Each row below holds a small network's activations on one input, seen along a few directions.
In each table, some parts of the input vary, and every possible input appears once, in random order.
Descriptions start from the smaller parts, as in this example, which fits no table here: one of 4 places along a line, together with either a single point or one of 9 places along a line or (one of 3 separate values, together with one of 8 places around a ring).
Shared parts are said once, and a part with two or three values counts as separate values.

Other details of the inputs shift rows strongly along two fixed directions, in all tables alike. That doesn't count.

A family of inputs:
R1: [ 28 -15 -26  18  60  32 -32  81 -43 -19 -77]
R2: [ 15  45   0   8 -53 -28 -49  29  17 -33 -26]
R3: [ 25 -38  33  25 -16   4   7  30  14  24 -11]
R4: [ -2 -91   5 -42  -2  10  62 -57 -35  28  -5]
R5: [-12 -20 -74 -13  69  78 -53  54 -24  -5 -55]
R6: [ -2  46  38 -13 -58 -59  15 -12  27 -22  10]
R7: [-38 -19  17   9  63  48  37  24 -44 -27 -61]
R8: [-16  31  55   3 -33 -29  29 -26   6 -10  27]
R9: [ 15  41   5  53  25  44 -44  71  33   9  11]
R10: [ 12 -31  13 -19  19 -58  55 -45 -12   0  57]
R11: [  0 -14  18  51  83  46  33  19 -27  21 -34]
R12: [ 13  34 -30 -31 -40 -26 -26 -20  47   5  40]
R13: [ 30 -59  13   2 -28 -16  25 -13  11  29  36]
R14: [-41 -11  30 -11  -2  -4  69 -87 -38  15   2]
R15: [ 23 -20  -5 -25  -4 -76   7 -21  -7  -5  39]
R16: [ 16   5 -80  -6  14  47 -73  35   0 -11 -37]
R17: [-18  18  68  12 -30 -47  66 -75  -1   3  23]
R18: [-55 -48   6 -37  58  35  75 -42 -79 -15 -50]
R19: [-34 -41 -30  18  12 124 -31  57 -13  18 -79]
R20: [ -4  -4   7 -37 -14 -26  36 -72  -5  16  61]
R21: [ 23  35 -24  39   4  25 -49  42  51  15  61]
R22: [-40 -18 -23 -31  26  28 -10  11 -52 -17 -59]
R23: [ 21  -3  40 -19 -16 -98  12 -16  -7 -11  20]
R24: [  8  58 -35  41 -30  41 -68 -15  86  28  50]
R25: [-15 -30  10  34   2  80 -14  65   1   7 -69]
R26: [ -6  44  12   5 -39 -27 -49  32  29 -26 -14]
R27: [ -27  -49  -16  -50   24    2   43  -31 -103  -26  -76]
R28: [ 17   0  12  27  -1 -37  30 -52  21  26  68]
R29: [  5 -51 -23 -22  77   0  48  15 -62   3 -20]
R30: [ 47 -11 -18 -18 -24 -75  -4 -21  -8 -10  30]
R31: [-14  68 -19  -6 -64   2 -55  18  51  -6  11]
R32: [ 25  59   9  47 -18  -7 -62  55  81  -5  37]
R33: [ 26  14  48 -17 -27 -92  34 -19   7  -2  33]
R34: [-35  16  14 -14 -17  15  17 -36 -13   2  14]
R35: [  9  57 -51  19 -21  42 -82  22  93   0  43]
Description of these inputs: one of 5 places around a ring, together with either a single point or one of 6 places along a line.
The inputs of R9 and R20 match in every part but the place on the ring of 5. If R11 is changed in the same way as R9 into R20, which row does it become?
Answer: R24
Which other rows does R6 become when the place on the line of 6 takes its other values? List them by row number.
Answer: R2, R7, R8, R17, R26

A family of inputs:
R36: [  0  73  18  36 -15 -14 -54  40  61 -20  13]
R37: [ 14  47 -39   9 -32  19 -54  11  82  12  21]
R38: [ 12  42 -43  -7 -70 -52 -89  59  32 -29 -34]
R39: [-22 -26   2  39  38  85 -16  56  -4  -5 -64]
R40: [ 17  -1  14 -18 -26 -54  24 -72   3  23  27]
R41: [-16  47 -20  -2 -51  30 -58  25  68  12  30]
R42: [  5 -31 -25  27  83  57 -23  73 -11   3 -21]
R43: [-39  26 -35   2  67  70 -13  41 -21 -27 -54]
R44: [  4 -11  -4 -39 -17 -51  31 -53   6   0  66]
R45: [ 29 -12  23   2 -29 -58  43 -43  -1   4  48]
R46: [-12 -21 -59  14  63  83 -22  38  -6  -6 -33]
R47: [ 27  25  -6  47 -19  -2 -63  36  76   0  34]
R48: [ -7 -67 -10 -27  77   5  56 -33 -91  10  -9]
R49: [ -1 -72  24 -16  77  -3  77 -21 -56  12 -47]
R50: [-23  -7  24 -28 -62 -24  38 -70  12  -9  23]
R51: [ -4  46  -7  37 -65  35 -70   6  55   6  10]
R52: [-21 -59  28 -25  44  18  84  -6 -85  18 -34]
R53: [-12  -1  32 -29 -45 -42  19 -58 -10  23  36]
R54: [-23 -23   0  19  54  73 -20  72  -9  14 -48]
R55: [ 10  45   5  47 -70  31 -45  34  60   3  12]
R56: [  0 -19 -48  33  64  75 -36  33 -23   6 -37]
R57: [ 31  -2  26  -9 -31 -57  49 -44   8  20  29]
R58: [  2  38  44  -7 -25 -67  46 -35 -13 -16  27]
R59: [-12  38  32 -17 -21 -64  21 -63 -18 -13  25]
R60: [  7 -67   3 -17  73   2  81  -5 -86   8  -7]
R61: [ 35 -11  18 -73 -61 -96  -9 -19 -28 -46 -12]
What do these inputs look like to the network?
Answer: either one of 2 separate values or (one of 4 places along a line, together with either a single point or one of 5 places along a line)
Which other rows does R49 become when the place on the line of 4 takes its other values? List them by row number.
Answer: R37, R40, R57

A family of inputs:
R62: [  6 -17 -33  -2  73  42 -17  59 -44 -15 -58]
R63: [-17   7 -31  16  37  67 -19  26   1  19 -10]
R64: [ -3 -79  24 -61  11 -52  75 -39 -73  -7 -18]
R65: [-24 -18  39 -28  -9 -35  65 -75  -7   2  37]
R66: [  7 -24 -29  20  89  67   0  44 -28  11 -27]
R67: [-26 -39  40 -47   4 -38  89 -52 -82 -18 -31]
R68: [  6  79  -1  46 -71  25 -63  25  93  11  51]
R69: [  4 -12 -19  14  62  24 -12  68 -31 -17 -56]
R70: [  26   26   24  -27  -91 -116   -6  -65   27  -13   69]
R71: [ 13  -3  15 -40 -59 -85  29 -74  -4 -10  21]
R72: [ -1  38  12  51 -27  41 -43  26  55  17   6]
R73: [ 26  61 -31  41 -61  15 -77   9 100  18  49]
R74: [  5 -29 -25  18  31  61 -19  47  11  20  -7]
R75: [ 22   8  25  -5 -54 -76  18 -73  27  12  84]
R76: [  7  81 -28  10 -73  -9 -94  32  77  -4  30]
R77: [-21 -15  -2  16  40  62 -11  50 -41 -10 -87]
R78: [-36 -45  32 -60  19 -40  79 -61 -69 -24 -25]
R79: [  4 -19 -12  37  78  48   6  54 -14   9 -25]
What do these inputs look like to the network?
Answer: one of 2 separate values, together with either a single point or one of 8 places along a line
Which other rows does R75 become when the choice among 2 separate values takes its other values? List them by row number.
Answer: R70

A family of inputs:
R80: [-11 -20  -4  15  69  55  -6  53 -24 -20 -50]
R81: [ 21  15 -32   6  10   6 -43  45   9   5  17]
R82: [-12  32   0  26  -6  54 -28  27  32  21  14]
R83: [ -2 -14  39 -20  -2 -53  28 -15 -16 -10  17]
R84: [ 14  40 -30  25 -20  31 -41  -2  50  19  42]
R85: [ -3 -10  11 -29 -21 -46  22 -59 -27 -19  -7]
R86: [  5  21  14 -29 -51 -39  12 -64  27  15  64]
R87: [-18  -4 -10  12  52  47   5  55 -15  -5 -66]
R88: [ 25  15 -13  48  24  20 -26  56   9  10  11]
R89: [-31 -17 -33  -6  52  80 -13  25 -26  -2 -37]
R90: [-29 -39  -8 -34  44  35  43 -31 -86  -5 -62]
R91: [ 21 -15  32   0  11 -53  47 -29 -19   8  32]
R92: [-10 -45  22 -25  40 -23  75   5 -84 -15 -37]
R93: [  6  54   6  34 -45   4 -59  20  49 -16  -7]
R94: [ -5   9  45 -11 -30 -67  21 -35  26   0  33]
R95: [-25  13 -41   7  16  76 -42  31 -21   1 -50]
R96: [ 19 -56  10 -33 -23 -32  33 -42  -8  22  23]
R97: [ -1  -4   8 -31 -12 -55  18 -44 -21  -4 -15]
R98: [ 19  39 -34   1 -36 -16 -53  48  30 -14  15]
R99: [  0 -51  27 -18  57 -18  70  -2 -79   4 -14]
R100: [ -3 -11 -49   1  64  58 -43  67 -50 -14 -81]
R101: [ 38  12   6  -7 -29 -69  11 -54  28  -1  65]
R102: [  7  11 -34   6   7   9 -54  53   9 -11   6]
R103: [  3  14 -10  27  34  48 -37  56 -14 -20 -65]
R104: [-22  35  -2  15 -24  45 -17  29  23   2  -8]
R105: [ 37   5  -2  51 -42  19 -42  30  68  29  31]
R106: [-29  12 -18  30  27  67 -14  54   3  -7 -51]
R107: [-21  21  -9  25  18  78 -30  39 -15  -1 -59]
R108: [ 18 -18  43  -8 -79 -56  12 -37   9   7   7]
R109: [-17 -56  18 -13  67   3  53  20 -83 -11 -36]
R110: [  1  48   8  24 -27  34 -35  16  53  17  30]
R111: [-13  28 -30  14 -17  20 -48  10  13  -6 -24]
R112: [ -4 -62  -7 -14  72   6  70 -48 -65  -1 -15]
R113: [ -6  31  -5  25  -9  31 -28  38  33 -18 -19]
R114: [-12  22  41   1 -58 -57  18 -52   6  -5  13]
R115: [  8 -37  46 -13 -58 -49  25 -34  18   9  31]
R116: [ 27 -59  -1 -10 -11 -23  36 -42  -9  25  24]
R117: [ 17  26  -1  21  10  14 -40  53  28   6   8]
R118: [-45 -47  34 -23  37  19  72 -34 -65   3 -18]
R119: [ 17 -13   7 -37   2 -54  21 -28 -16   4  31]
R120: [-11 -38 -13   0  45   5  49 -42 -38  12   1]
R121: [ 11 -11   2 -30 -16 -60  14 -23 -50 -13  -4]
R122: [ 26  46   5  29 -17   3 -48  35  61  -2  27]
R123: [ 13  14  43 -18 -44 -79  14 -30 -12 -11  10]
R124: [  8  -5  14 -40 -27 -76   8 -35   0 -12  42]
R125: [ -2  19  13 -28 -55 -38  12 -62  24  19  68]
R126: [ -6 -49  -4 -47  49 -14  65 -23 -71 -26 -42]
R127: [ 12 -30 -61  29  96  73 -17  72 -49   6 -41]
R128: [-15  -3  -5  19  51  44 -11  45 -29  -3 -79]
R129: [-14  18   8 -37 -62 -38  24 -54   9   0  38]
R130: [ 24 -15  13 -26 -89 -64  -8 -48  18   6  21]
R131: [-29   7  -7  23  34  84 -24  45   1   0 -31]
R132: [-31 -46  19  -1  65  29  66 -15 -57  10 -33]
R133: [ -3  21 -11  57  16  42 -20  24  33  16   7]
R134: [ 25  54  -1  52 -21  -5 -47  26  81  20  38]
R135: [  0  11 -16  20  37  52 -20  67  -1 -22 -53]
R136: [ 19  37  -1  52 -11  15 -34  14  59   4  31]
R137: [ -1  36 -27  17 -20  15 -49   9  54  11  30]
R138: [  2   3   6 -12 -32 -32  32 -71   6  21  64]
R139: [ -5 -79  -2 -32  12   3  30 -17 -36   6 -18]
R140: [ -1 -24  23  -9  19 -27  35   4 -73 -12 -38]
R141: [  9  55 -29  10 -52   0 -63  19  70 -19  19]
R142: [ 18  61   0  18 -49 -17 -57  53  61 -12  17]
R143: [-29 -28 -11 -27  20   0  47 -27 -42 -10 -28]
R144: [  7  14 -29   4  14  20 -51  35  25 -20  -3]
R145: [ 13  33 -24  12 -16  12 -52  10  55  -1  29]
R146: [  1 -10  41 -14   8 -47  48 -35  -4  14  17]
R147: [ 20  15  13 -29 -46 -74   0 -50  -1 -22  15]
R148: [-19  -3  13 -24 -35 -53  18 -60  12  -5  41]
R149: [ 25  40 -33  30  -8  -2 -52  16  66  18  34]
R150: [-34   1 -11  35  40  68 -25  49   5  -4 -36]
R151: [ 18  20   7 -40 -56 -84   4 -28  16 -14  39]
R152: [-19   2  38 -24 -28 -20  56 -43 -16  -3   6]
R153: [ 27   7   5  30 -48  19 -48  38  68  26  24]
R154: [ -2   3  15 -31 -28 -70   9 -46  23  -2  38]
R155: [ -4  35   9  29 -24  11 -47  23  58 -14  18]
R156: [-37 -34  32 -21  20  13  66 -40 -81   1 -45]
R157: [ 30  41 -26   9 -15   0 -61  25  58  -4  31]
R158: [-41 -52   4 -43  37  16  59 -45 -67   1 -12]
R159: [ 18 -26   7 -35 -74 -54  17 -36  19   4  24]
R160: [ 37  37 -34  24 -11  -8 -59  29  50   8  42]
R161: [  8  16  37   9 -34 -30  38 -60  19  19  58]
R162: [ -9 -18 -48   8  91  76 -22  58 -18  12 -55]
R163: [-14 -28  -8 -37  32 -17  44 -15 -38  -7 -35]
R164: [-10 -33  27  -5  43   6  52 -22 -34  -1 -12]
R165: [ -7  15 -28  10   4  29 -51  22  34 -17   2]
R166: [ -3  55 -29   0 -50  25 -50  15  53  -3  16]
R167: [-11 -81  16 -18  29  27  65   9 -61   3 -63]
R168: [ 23 -14  34   5  12 -44  51 -41 -11  -1  29]
R169: [-22 -14 -25  46  79 115   3  49 -29  22 -41]
What do these inputs look like to the network?
Answer: one of 2 separate values, together with one of 5 places along a line, together with either a single point or one of 8 places along a line
The inputs of R124 and R100 match in every part but the place on the line of 5. If R102 is changed in the same way as R124 into R100, which row does it become?
Answer: R121
The inputs of R146 and R134 match in every part but the place on the line of 5. If R82 is changed in the same way as R146 into R134, which row does it become?
Answer: R169
The inputs of R157 and R147 match in every part but the place on the line of 5. If R153 is changed in the same way as R157 into R147, which row does it become?
Answer: R108
Which other rows does R129 become when the place on the line of 8 takes its other values? List them by row number.
Answer: R98, R126, R141, R143, R151, R163, R166
Which other rows does R125 become when the place on the line of 5 takes its other values? List them by row number.
Answer: R95, R129, R138, R158
Which other rows does R84 become when the choice among 2 separate values takes its other values? List them by row number.
Answer: R161
Which other rows does R83 become when the choice among 2 separate values takes its other values? List them by row number.
Answer: R124
Which other rows does R132 become when the place on the line of 5 takes its other values? List them by row number.
Answer: R106, R114, R133, R150
